Each row has a name. After each piece below comes the name of the row it's from, unless a question asks for something else. Each question is about the rows just above it. Places in a row count from 1.

k149: [111 135 108 140 159 171 121 139 171]
k663: [162 127 134 106 139 121 101 151 143]
k613: [145 132  87 146 146 153  98 106 145]
k662: [119 120 160 104 114 100 149 149 115]
k735: [186 135 108 140 159 171 121 139 171]
k428: [103 114 155  86 133  99  85 166 136]
k688: [108 127 116 168  87 107 157  59  59]
k627: [108 127 116 168  87 107 157  76  59]
Which row holds [120 160 104 114 100 149]?
k662
Where do [155  86 133  99  85 166] appear?
k428
Changed k428: [103 114 155  86 133  99  85 166 137]. Place and old value:
9, [136]
One entry of k627 was changed: [108 127 116 169  87 107 157  76  59]. Where, and from what?
4, [168]
Which row holds [ 85 166]?
k428
Where does [111 135 108 140 159 171 120 139 171] differ from k149, and what was there?
7, [121]
Where do [104 114] appear?
k662

k564: [ 76 187 102  79]
k863: [194 141 139 127]
k346: [148 187 102  79]
k77: [157 184 108  97]
Changed k863: [194 141 140 127]. Place and old value:
3, [139]
One entry of k564 was changed: [ 77 187 102  79]. Where, and from what?
1, [76]

k219: [137 113 143 149 121]
k488: [130 131 104 117 140]
k189: [146 131 158 132 126]
k226: [129 134 164 117 127]
k961: [140 125  79 123 130]
k419: [146 126  57 130 135]
k597: [116 126 108 117 124]
k352: [126  57 130 134 126]
k860: [146 132  57 130 135]
k237: [137 128 155 126 131]
k157: [131 131 144 104 136]
One entry of k219 was changed: [138 113 143 149 121]. Where, and from what?
1, [137]
Changed k226: [129 134 163 117 127]. Place and old value:
3, [164]
Where do [126  57 130 135] appear?
k419

k963: [ 77 124 110 179]
k529: [187 136  70  94]
k177: [ 77 124 199 179]
Where does [187 136  71  94] differ from k529, and what was there?
3, [70]
Where does [ 77 123 110 179] differ from k963, and what was there?
2, [124]
Changed k177: [ 77 124 199 180]. Place and old value:
4, [179]

k411: [122 107  93 122 194]
k467: [125 100  69  97 183]
k910: [123 142 156 179  89]
k931: [125 145 163 179  82]
k883: [125  69 100  97  88]
k253: [125 100  69  69 187]
k927: [127  96  67 101 184]
k404: [130 116 106  73 166]
k624: [122 156  93 122 194]
find: [100  69  97]
k467
find: [145 163 179  82]
k931

k934: [123 123 143 139 110 114 113 111 150 133 118 117 148 127 157 137 142 156
 148 107]
k799: [188 186  86 163 110 193  90 104 113  86  88  87 133 189 108 172 151 118
 103 123]
k278: [119 122 121 112 144 128 141 143 105 125 139 140 106 121 104 130 129 137
 107 143]
k962: [135 134 130 130 132 135 128 131 125 123 129 129 125 138 128 132 129 127
 124 134]
k703: [128 123 130 122 130 125 132 130 131 126 132 130 126 125 128 120 121 126
 132 130]
k935: [126 124 131 130 121 122 125 122 138 131 126 126 135 124 136 129 130 137
 139 119]
One entry of k278 was changed: [119 122 121 112 144 128 141 143 105 125 139 140 107 121 104 130 129 137
 107 143]. Where, and from what?
13, [106]
One entry of k278 was changed: [119 122 121 112 144 128 142 143 105 125 139 140 106 121 104 130 129 137
 107 143]. Where, and from what?
7, [141]
find: [150 133]
k934
Where does [123 123 143 139 110 114 113 110 150 133 118 117 148 127 157 137 142 156
 148 107] differ from k934, and what was there?
8, [111]
Where do [129 130 137] appear?
k935
[186  86 163 110 193  90 104 113] is in which row?
k799
Changed k278: [119 122 121 112 144 129 141 143 105 125 139 140 106 121 104 130 129 137
 107 143]. Place and old value:
6, [128]

k629: [ 94  52 117  90 178]
k852: [141 118 109 200 116]
k309: [ 95  55 136 141 131]
k481: [165 100 126  54 165]
k3: [139 172 146 166 100]
k328: [139 183 126  92 149]
Which row holds [166 100]?
k3
Where does [142 118 109 200 116] differ from k852, and what was there?
1, [141]
find: [ 90 178]
k629
Where does [ 95  55 136 141 132] differ from k309, and what was there?
5, [131]
Changed k481: [165 101 126  54 165]. Place and old value:
2, [100]
One entry of k629 was changed: [ 94  52 117  89 178]. Where, and from what?
4, [90]

k205: [122 148 148 101 137 112  87  71 154]
k165: [133 109  90 129  85 156 107 148 151]
k340: [109 156  85 133  90 129 170 156 138]
k343: [139 141 168 139 112 129 137 136  55]
One entry of k205 was changed: [123 148 148 101 137 112  87  71 154]. Where, and from what?
1, [122]
Changed k340: [109 156  85 134  90 129 170 156 138]. Place and old value:
4, [133]
Which row holds [133 109  90 129  85 156]?
k165

k817: [131 129 182 182  70 129]
k312: [136 148 130 129 182  70]
k224: [133 157 210 173  79 154]
Where do [129 182  70] appear?
k312
Where does [133 157 209 173  79 154] differ from k224, and what was there?
3, [210]
find: [133 157 210 173  79]
k224
Which row holds [130 129 182]?
k312
find: [133 157 210]
k224

k199: [129 125 117 119 121 129 134]
k141: [117 119 124 129 136 155 202]
k712: [130 122 112 115 119 128 138]
k374: [119 135 135 130 134 140 103]
k704: [135 113 112 103 117 123 144]
k905: [136 136 129 130 130 133 121]
k59: [136 135 135 130 120 133 121]
k884: [132 120 110 113 120 126 139]
k461: [107 134 133 111 134 147 165]
find: [119 135 135 130 134 140 103]
k374
find: [117 119 121 129]
k199
find: [130 130 133 121]
k905

k573: [132 109  87  74  75]
k201: [125 128 112 132 121]
k25: [133 114  87  75  85]
k868: [133 125  89  96 103]
k88: [117 121 106 134 124]
k890: [134 127 104 112 119]
k782: [136 112  88  82  77]
k102: [ 89 130  44 135 163]
k68: [132 109  90  92  87]
k534: [ 92 137  40 137 168]
k163: [136 112  88 129  77]
k716: [126 130 113 130 125]
find: [134 127 104 112]
k890
Changed k88: [118 121 106 134 124]. Place and old value:
1, [117]
One entry of k88 was changed: [117 120 106 134 124]. Where, and from what?
2, [121]
find: [136 112  88  82  77]
k782
[113 130 125] is in which row?
k716

k551: [159 125 113 107 104]
k200: [152 193 181 178 140]
k263: [158 130 111 104 106]
k354: [137 217 133 136 173]
k508: [123  85 147 140 129]
k384: [124  88 146 141 127]
k425: [150 191 181 179 141]
k210: [101 180  82 107 127]
k926: [122  86 148 140 127]
k738: [ 95 106 171 176 144]
k130: [138 217 135 136 174]
Where does [ 95 106 170 176 144] differ from k738, and what was there?
3, [171]
Where does [121  86 148 140 127] differ from k926, and what was there?
1, [122]
One entry of k926 was changed: [122  86 147 140 127]. Where, and from what?
3, [148]
find: [171 176 144]
k738
find: [106 171 176]
k738

